These are the activations of a small neural network, seen along a few directions. Each row is one input.
Each table varies a few parts of the input and shows all the possible inputs, shuffled.
Descriptions start from the smaller parts, as in this example, which fits no table here: one of 8 places around a ring, together with either a single point or (one of 2 separate values, together with one of 4 places along a line) or one of 11 places along a line.
Shared parts are said once, and a part with two or three values counts as separate values.
In the rows, zero is written as 128.

Other details of the inputs vary at random and push rows far along three fixed directions, the same in every table; ignore that.

Rows:
x1: [ 84 130 102 180 120 166 109 111 156 111 148  94 107]
x2: [109 151  99 160 138  91  98  91  59 166 152 109 143]
x3: [124 127 137 180 140 164  97  90 114 126 107 106  93]
x4: [136 134 147 176 161 193 115 122 162  88  74 138  89]
x5: [ 95 120 114 101  85 152 150 172 158 104 166 109 118]
x6: [144 134 123  93 122  82 126 107  74 161 142 135 145]
x7: [137  88 126  80  99 111 170 211 212  95 165 148 145]
x8: [158 114 174 107 136 120 154 141 150 115  82 160 141]
x9: [160 123 148 135 153 127 138 139 147 104  79 159 129]
x10: [153 137 130 113 145  91 130 142  94 137 119 151 147]
x11: [119 152 123 145 147 116 123 111  96 141 117 133 139]
x12: [134 103 107  75  96 125 172 186 210 127 146 110 162]
x13: [132 128 155 154 137 161 124 108 137 110  78 130 107]
x14: [146 125 130 120 134  91 124 125  73 159 143 129 138]
x15: [117 145 148 170 152 161 122 102 150 109  80 137 125]
x16: [130 136 108 128 129 104  98  85  58 169 160 111 122]
x17: [133 138 146 171 165 174 142 117 165  93  66 147 107]
x18: [131  80 115  60  79 105 170 184 198 115 192 130 134]
x19: [167 128 143 106 158 106 147 162 117 125 109 168 140]
x20: [170 124 140 106 156  96 144 164 111 139 124 166 145]
x21: [ 68 130 107 154  94 215 114 144 159 104 171  80  77]
x22: [154 119 140 117 143  75 156 135 136 131 105 163 168]
x23: [ 80 111  90 110  62 114 109 112 143 132 195  80 127]
x24: [ 74 138 115 102  82 187 129 137 166 101 165 100 103]
x25: [ 91 127  97  90  78 102 130 171 140 122 190 111 154]
x26: [102 143 131 127 123 229 142 133 175  78 107 122  68]
x27: [112 140 113 173 125 111  73  80  88 143 127 103 135]
x28: [105 154 131 159 125 134  83  80  60 158 131  99 124]
x29: [175 135 127  89 153 112 158 152 125 164 100 137 165]
x30: [139 131 141 136 134  97 107 112 116 134 109 138 154]
x31: [158 126 153  93 135  96 156 149 104 137 108 157 147]
x32: [174 109 148  94 141  99 155 127 135 127  97 161 130]
x33: [123 128 121 130 112  82  85  65  76 169 147 104 143]
x34: [139 134 113 129 148  72 128 124  79 163 150 137 156]
x35: [147 148 160 115 154 143 139 148 133 109  83 164 135]
x36: [100  92  99 117  71  97 119 147 141 144 212  86 136]
x37: [111 165 153 163 165 199 132 117 146  99  71 145 105]
x38: [153 124 150 156 171 153 151 135 166 109  85 159 115]
x39: [178 117 146  83 151 108 160 145 114 143 121 169 129]
x40: [105 157 118 195 164 181  98  94 102 135 119 112  94]
x41: [ 72 112  98 144  69 148 108 126 150 115 181  72 111]
x42: [137 118 112 141 124  89  92  74  79 166 154 106 125]
Description of these inputs: one of 2 separate values, together with either a single point or (one of 4 places along a line, together with one of 5 places along a line).
The inputs of x6 and x23 match in every part but the choice among 2 separate values. If x20 is changed in the same way as x6 into x23, which row does it become?
> x7
The inputs of x40 and x38 match in every part but the choice among 2 separate values. If x10 is changed in the same way as x40 into x38, which row does it become?
> x9
Change only the choice among 2 separate values in x37. List by row number the other rows that result.
> x15
Change only the place on the line of 4 in x13. List by row number the other rows that result.
> x22, x23, x27
Start at x11 and move only the place on the line of 4, one step at a time. The first step leads to x25. Which rows follow, in order?
> x31, x6
